A small network was shown many inputs. Here are its activations along a few directions, one row for each input.
In each table, some parts of the input vary, and every possible input appears once, in random order.
Descriptions start from the smaller parts, as in this example, which fits no table here: one of 8 places around a ring, together with either a single point or one of 9 places around a ring or (one of 2 separate values, together with one of 6 places along a line).
Shared parts are said once, and a part with two or three values counts as separate values.
In the rows, 128 means zero.

Rows:
row 1: [135 130 205  86 106 177  75  72  34 134 122  96 192 168]
row 2: [154 158 140 161 117  95 149 134 126  93 146  91  87  82]
row 3: [102 146 114  97 170 164 144 168 192 134 110 222 129 153]
row 4: [129 147 101 185 105 103 118 113 148  77 131  73  91  75]
row 5: [205 122 144 125 103  51 146  90 121  91 123 135 132 125]
row 6: [178 122 147 146 119  75 136  78 143  84 134 160 109 138]
row 7: [129 146  79 171 100  98 120 137 160 103 139  82  91 104]
row 8: [ 81  76  82 164 129 137 121 120  46 143 150  59 172 130]
row 9: [153 116 130  59 132 111 125 119 179 139 130 193 132 149]
row 10: [133 122 109  55 169 126 122 135 198 139 121 228 166 168]
row 11: [173 140 141 153 107 107 161 133 123  87 115 154 115  98]
row 12: [116 137 116 110 150 124 128 170 187 168 122 147 116 111]
row 13: [122 135 119 131 118 125 159 139 170 147 132 128  94  96]
row 14: [152 132 129  86 137 150 149 167 176 131 124 178 126 134]
row 15: [ 84  75 139 173 146 148 148 123  39 143 154  82 144 142]
row 16: [127  74 146 130 131 111 132  73  20 138 157 135 166 178]
row 17: [145 141 137 128 119  99 162 141 143 152 114 164  90 124]
row 18: [106 101 140 149 130 138 169 122  17 143 149 111 148 167]
row 19: [ 76 141  58  87 155 156  89 191 209 141 138 164 131 125]
row 20: [146 142 127 175 111 106 152 133 152 120 140 116  96  83]
row 21: [165 139 138 111 112 109 125  94 152 108 154 187  97 148]
row 22: [167 142 153 137 117  89 181 106 116 103 113 124 100  78]
row 23: [ 90 133 190 134 135 195  83 113  46 151  95  44 164 137]
row 24: [ 88 121 150 137 125 198  61 107  66 147 100  14 171 150]
row 25: [105 141  96 109 178 156 129 194 214 151 136 177 141 147]
row 26: [ 84 141  76 113 144 124  90 158 199 139 119 125 105 116]
row 27: [125 144  83 174 116 126  92 148 171 114 133 125 107 101]
row 28: [113 120 195  97 104 185 119 108  37 161  84  70 172 156]
Changing only one part turns row 10 into row 19. The same change can be made to row 5. Which row results?
Answer: row 4
What is each input in this table made of?
Answer: one of 4 places along a line, together with either one of 2 separate values or one of 5 places along a line
Change only the place on the line of 5 in row 20. List by row number the other rows that result.
Answer: row 2, row 12, row 13, row 25
Start at row 8 and move only the place on the line of 4, one step at a time. The first step leads to row 15. Which rows follow, in order?
Answer: row 18, row 16
Change only the choice among 2 separate values in row 18. List by row number the other rows that result.
Answer: row 28

Rows:
row 29: [163 115 201 131  80 133 136  90  72  86  84  68 102 122]
row 30: [ 89 104 127 155 164 126 128 121  43 135 160 143 138 131]
row 31: [218 161 155 116 121  71 164 119 179  89 123 177  76 144]
row 32: [ 69  92  95 136 178 162 113 183 119 139 151 159 167 135]
row 33: [107  92  90 158 148  76 163 112  96 104 185 149 106  97]
row 34: [119 125 186  99 100 160  68  69 108 146  80  76 158 155]
row 35: [145 139  96 134 126  76 129 113 186  89 115 116  61  59]
row 36: [123 161 150  60 142 152  89 172 193 140  96 207 161 151]
row 37: [196 158 126 123 115  85 153 133 134 109 143 250 124 162]
row 38: [105 143  82 121 186 159 124 147 176 136 162 183 157 150]
row 39: [158 126 196 127  73 168 104 108 108 111  95  46 157 128]
row 40: [144 138 152  76 177  94 155 128 161 126 148 238 112 144]
row 41: [ 81  79 107 126 129 188 122 126  92 151 164 104 171 166]
row 42: [160 140 165 142  44 110 155  53  55 144 120 101 144 141]
row 43: [138 127  84 198 117 112 145 134 116 106 144 112  85 101]
row 44: [114 118 155 162 107 143  93 155 110 110 107  36 129 103]
row 45: [127 166  73 153  98  70 168 120 155 122 130 151  89  98]
row 46: [144 157  82 141 126 103 112 141 204 139  93  94 111 106]
row 47: [115 149  83 153 154 118 164 145 146 150 150 204 125 150]
row 48: [124  87 122 187 126 126 174 121  48 120 170 123 113 136]
row 49: [189 186 141  68 136  91 103 131 196 102  63 146 120 112]
row 50: [ 71 114 121 105 170 167  84 135  85 150 106  85 164 131]
row 51: [199 147 141  81 108  84 148 115 188  94  98 147  74  90]
row 52: [145 135 146  60 149 117 105 113 217 145  71 177 133 103]
row 53: [ 97 144 103  95 188 170 139 165 200 131 137 127 132 116]
row 54: [141 152 115 177  58  94 113 113  80 128 135  53 128 108]
row 55: [117 160 110 176 110 143 115 138 180 117 135  60 136  63]
row 56: [122 153  89 114 153 117  91 153 201 151 120 120 131 115]
row 57: [121 115 193  81 116 191 101 126  57 154 151 123 169 217]
row 58: [131  84 188 107 146 147 123  99  27 115 128 161 155 168]
row 59: [115  86 117 183 107  97 126 131 153  96 127  79  65  64]
row 60: [ 88  87  82 157 168 139 128 148 100 118 153 163 101 137]
row 61: [ 69 110  83 118 153 164 116 159 161 151 143  82 158 149]
row 62: [142 142 135  39 140 141 148 163 179 172 146 218 166 168]
row 63: [146 142  90 189 147  81 179 140 143 111 163 202 126 124]
row 64: [119 135 118 162  87 108 159 106  46 148 129  85  81 101]
row 65: [115 108 132 119 132 177 118 145 106 161 121  32 121 128]
row 66: [ 93 126 114 160 137 168 108 161 171 146 111  80 109 115]
row 67: [148  91 185 148 100 115 170  78  43 101 159 139 153 167]
row 68: [111 128 187  83 105 178  88 111  82 177 106 103 213 166]
What is each input in this table made of?
Answer: one of 5 places along a line, together with one of 8 places around a ring
Changing only the place on the line of 5 turns row 29 into row 35. The same change can be made to row 34. Which row results?
Answer: row 56
Changing only the place on the line of 5 turns row 40 into row 47. The same change can be made to row 36. Which row results?
Answer: row 53
Change only the place on the ring of 8 in row 60. List by row number the other rows that result.
Answer: row 32, row 33, row 43, row 55, row 59, row 61, row 66
Start at row 49 and move only the place on the line of 5, one step at a time. The first step leads to row 46. Which rows follow, in order?
Answer: row 55, row 44, row 39

Rows:
row 69: [161 108 172 119  85 114 111  57  42 119 122 119 132 158]
row 70: [ 71 100 143  92 133 186 147 123  19 174 158 155 183 195]
row 71: [113 155 127  56 146 166 100 165 212 159  92 175 135 133]
row 72: [ 89 127 178  82 110 196  87 118  71 166 100  84 165 144]
row 73: [129 136 105 119 154 152 108 165 231 116 103 121 123 123]
row 74: [183 159 111 109 125  80 115 115 215 124 114 149 114 127]
row 75: [139 146  70 211 147  87 164 175 197 103 145 135  69  49]
row 76: [212 156 150 110 115  56 181 131 176  92 121 204  78 110]
row 77: [114 111 118  96 182 111 148 143 167 118 149 233 135 175]
row 78: [157 130 155 187  98 102 147 104  75 116 109  22 108  78]
row 79: [144 142 160 132  72 111 104  68  82 113 119  72 143 134]
row 80: [151 136 152  71 161 118 122 135 195 107 112 208 121 164]
row 81: [101 106 146 144 124 172  87 125  83 123  98  30 143 132]
row 82: [ 56  91 103 186 128 169 108 148  76 135 150  42 148 117]
row 83: [118 139 134 164  85 127  92  91  83 117 123  35 133 109]
row 84: [108 118 186 114 105 145 100 113  77 132 107  66 172 149]
row 85: [ 95 127 102  81 180 161 141 164 158 168 150 250 151 186]
row 86: [187 159 107 154 128  77 152 149 214  88  98 117  52  65]
row 87: [187 132 180 162  92 108 156  81  67 111 102  65 126 102]
row 88: [ 78 133  54 146 172 127 121 196 217 113 155 136 115  98]
row 89: [ 96 121 200  71 124 197 110  99  52 161 116 124 171 179]
row 90: [117 106 194  96 111 143 121  95  50 127 117 111 165 178]
row 91: [121 106 103 222 104 111 162 132  58 116 154  32 106  60]
row 92: [149 165  80 136 116  99 108 142 230 110 121 133 101  90]
row 93: [107  74 157 129 146 157 141  98  31 134 158 143 178 197]
row 94: [ 90 104  83 202 110 132 107  98  78 126 157  39 124  90]
row 95: [168  97 162 173 109 100 193  85   9 113 162 141 129 143]
row 96: [191 120 199 153  80 108 166  81  30 101 113 114 112 136]
row 97: [ 66 128 148 108 122 203  80 139  79 162 107  49 147 121]
row 98: [138  87 134 142 109 111 138  60  25 127 165 138 150 170]
row 99: [115 145  28 167 138  83 111 171 204 119 173 138  94  69]
row 100: [ 89 169  95  85 157 175  95 190 222 154 112 148 133 109]
row 101: [188 141 119  95 125  81 125 111 185 118 126 206 110 152]
row 102: [119 152 144  48 155 156 125 162 186 170 119 213 146 164]
row 103: [156 129  96 108 144  79 152 103 169 102 166 237 105 154]
row 104: [ 62 134  43 129 180 174 123 207 218 178 150 138 135 103]
row 105: [203 156 129 130 107  71 165 141 198  98  94 166  86  83]
row 106: [ 20 108 107 156 133 196 101 157  77 180 145  49 156 106]
row 107: [194 123 119 145 158  61 198 125 147 106 146 225  86 127]
row 108: [138 142 127  91 151 117 108 158 213 123  96 159 141 143]
Changing only one part turns row 107 into row 86. The same change can be made to row 93. Which row results?
Answer: row 81
Changing only one part turns row 70 into row 106. The same change can be made to row 85. Which row results?
Answer: row 104
What is each input in this table made of?
Answer: one of 2 separate values, together with one of 4 places along a line, together with one of 5 places along a line
Start at row 91 and move only the place on the line of 5, one step at a time. The first step leads to row 78. Which rows follow, in order?
Answer: row 87, row 96, row 95
Change only the choice among 2 separate values in row 101. List by row number the other rows that result.
Answer: row 69
Change only the place on the line of 5 in row 88. List by row number the other rows that result.
Answer: row 73, row 77, row 80, row 108
